Each row below is a small network's average activation on inputs in which a field has the value named, seen along a few directions.
Related values have similar rows: they may be neighbours, one step apart, or belong to one group.
In the rows, zero is written as 128.

Field ZEM:
dizi: [189 140 108 178 121  92 100  95 170 213 127 199 127 162]
simu: [170 112 100 119  99 100  58 111 145 151 114 213 145 115]
fela: [ 66 118 151  91 152 161 164 156 103  46 134  33 113 118]
rizi: [114 104 121  84 115 134  96 137 115  78 122 135 141  87]
muvip: [131 150 134 141 125 136 161 131 112 163 134 132 135 122]
rinuv: [ 97 144 154 156 155 146 189 138 123 117 136  54 108 164]
The values of ZEM form a 2 by 3 grid.
Q: Name the neighbours of dizi, in listed order.
A: simu, muvip

Field NIBES:
reb: [152 162 140 214 141 115 178 107 150 194 125 121 106 204]
nog: [ 95 152 151 136 176 148 201 138 126 121 140  25  81 175]
mib: [ 58 120 158  96 143 169 175 163  89  44 136  36 129 104]
zokog: [106  83 116  66 101 133  74 136 110  25 106 141 145  71]
gif: [167 114  91  63  96 112  49 126 123 160 128 227 158  60]
kado: [190 136 113 194 110  91  92  98 171 223 133 218 150 154]
The values of NIBES form a ring.
Q: Name the neighbours of zokog, in listed order.
A: mib, gif

Field TAVA:
pase: [110 121 136 120 145 132 122 141 132 106 134  92 121 143]
gukuz: [ 77 115 139  70 135 155 140 155  93  49 122  68 118 105]
kodib: [100 138 144 122 135 151 168 148 100 105 134  85 130 115]
bote: [145 144 130 170 126 121 156 109 139 168 125 141 121 153]
zeni: [126 139 137 156 146 126 154 122 142 142 131  99 109 166]
vig: [171 108 102 126  99 100  53 113 151 155 125 218 158 104]
nos: [167 130 108 132 109 110 102 109 140 170 125 193 140 111]
The values of TAVA form a line.
Q: Name the neighbours of kodib, in listed order.
A: pase, gukuz
Q: Name the neighbours of vig, in listed order.
A: nos
